These are the activations of a small neural network, seen along a few directions. Each row is one input.
Each table varies a few parts of the input and shows all the possible inputs, shuffled.
Descriptions start from the smaller parts, as in this example, which fits no table here: one of 6 places along a line, together with either a single point or one of 11 places along a line or (one of 2 separate values, together with one of 8 places around a ring).
Shared parts are said once, and a part with two or three values counts as separate values.

Table:
r1: [ -9 -11   1 -11  -2  -5 -10   2  -9  -2  17   8  -2  -7 -10  -4  -7   5
  20]
r2: [ -8   1  -2   6   4   0   4   5  11   2   6  10  -8  12  15  10  -6 -11
 -12]
r3: [ -8  -6   3 -11  -3   1  -7   2  -8   2  18   5   1  -6  -9  -1  -9   8
  21]
r4: [ 51  18   8   0   2  18   0  -7 -12 -17 -41 -38  27 -18 -15 -13  36  -3
  -8]
r5: [-13   6   1   7   3  -4   8  -1  13   0  -1   8 -11  12  21   8  -7  -7
 -17]
r6: [ 34  -4 -16   7  -5   9  11 -16 -14   9 -38 -33  20 -17 -25 -24  33  14
  -8]
r7: [-11  -1  -2   7   1  -3   6   0  11   0   5   8 -12  10  18  10  -4 -10
 -13]
r8: [ -9  -3   5  -9  -5   4  -8   4 -10   4  20   3   4  -7  -8  -1 -10   8
  23]
r9: [ -9   9   1   5   2  -5   3   2  15   0  -3   7  -9  14  14   9 -11  -2
 -14]
r10: [ -8   5  -1   7   4  -3   1   7  11   3   1  10  -7  13  13  10 -10  -5
 -13]
r11: [-10 -14   3  -8   1 -12  -7   2  -8  -2  16  13  -2  -6 -13  -4  -4   3
  20]
Question: Describe the family of inputs behind these rows.
Answer: either one of 2 separate values or one of 4 places along a line or one of 5 places around a ring

Table:
r12: [-44 -15 -19  22   6 -25  19   1  33  14  11  36 -37  32  36  18 -19 -14
 -37]
r13: [-13 -17   6  -7  -5  -5  -9   5 -15   4  33  12   4 -11 -15  -3  -3   2
  34]
r14: [ 24  12  -9  10  -4  19   7  -7  -4   6 -26 -26  15  -5   1 -12  18   2
 -17]
r15: [-16   0   0 -12  -9 -11 -12   2  -4   9   9   5  -3  -1 -17  -6 -25  32
  21]
r16: [ 21   4  11  -1   5  -6   1 -11  -5 -25 -26 -15   5 -13  -3 -10  25  -8
  -8]
r17: [ 24  12 -11  10  -9  25  19 -13   0  14 -26 -33  13  -3   1  -3  19   8
 -16]
r18: [-16  -8   5 -15   0  -6  -6   1 -13   7  21  13   2  -6 -16  -8 -13  12
  28]
r19: [ 31   3   0   1   6  -4   2  -3   6 -15 -26 -11  10  -2 -15  -6  20  -8
  -9]
r20: [-10 -26  -4 -18  -4   5 -14   4 -18  -2  36   9  -3 -16 -13  -2  -5  -1
  34]
r21: [ 28   7  -2   9   7   5  -1   3  -7  -2 -31 -16  12  -5  -8  -5  19  -1
 -15]
r22: [-27  28  21   1   7   3  -6  19  28 -11  25  26 -20  30  49  38 -36 -23
 -15]
Question: Describe the family of inputs behind these rows.
Answer: either one of 2 separate values or one of 4 places along a line or one of 5 places along a line
Question: What sort of input is r12?
Answer: one of 2 separate values

Table:
r23: [ 53  18   8   1  -4  20   7 -15 -15 -18 -45 -48  32 -23 -18 -22  45  -2
  -7]
r24: [ 24 -32 -31   8  -7  -9  16 -25 -21  17 -35 -25  14 -25 -45 -40  40  23
   0]
r25: [-32 -20   6 -18   2 -17 -20  12  -3 -13  45  33 -20  -2   1   8 -25  -6
  29]
r26: [-31   5   1  12  10 -12   8   8  23   5  17  31 -22  26  31  19 -21 -16
 -21]
r27: [-33   9  -4   9   1  -6   7   5  22  11  10  20 -20  26  36  19 -26  -4
 -21]
r28: [ 50   8  -6   5  -5  31  11 -15 -19  -1 -40 -48  26 -23 -13 -16  43   2
 -10]
r29: [ 60  15   0  -2   2  16  -1  -4 -17 -12 -52 -43  33 -18 -33 -19  38   8
  -6]
r30: [-26   1   1 -13 -12   6  -7   4   0  16  34  11  -7   4  -1   8 -33  21
  26]
r31: [ 59  15  11  -2   4  10  -1 -17 -17 -23 -55 -43  29 -27 -25 -24  45   2
  -6]
r32: [-32  15  -3  12  -3  -2   7   6  23  14   7  14 -21  26  34  20 -31   6
 -23]
r33: [-29 -18  12 -11   1 -19 -15  12  -8  -5  41  29 -10  -1  -5   7 -18  -3
  31]
r34: [ 57  13 -10   9  -4  27   0  -5 -14   5 -43 -45  34 -17 -24 -18  36   7
  -9]
r35: [-29  -5   3 -14  -6   1  -9   6  -4  12  36  17  -5   2   1   6 -29  12
  30]
r36: [-29  -4   2  12   9 -21   7   8  28  -2  18  34 -25  25  29  25 -17 -23
 -18]
r37: [-34  -9  -1   5  10 -18   3   9  31 -11  21  36 -34  28  36  25 -23 -27
 -22]
r38: [-30 -11  11 -12   1  -7 -12  11  -9   5  40  27  -6   0  -4   3 -23   1
  29]
Question: Describe the family of inputs behind these rows.
Answer: either a single point or one of 5 places around a ring or (one of 2 separate values, together with one of 5 places along a line)
Question: Change only the place on the line of 5 in r26. List by row number the other rows that result.
Answer: r27, r32, r36, r37
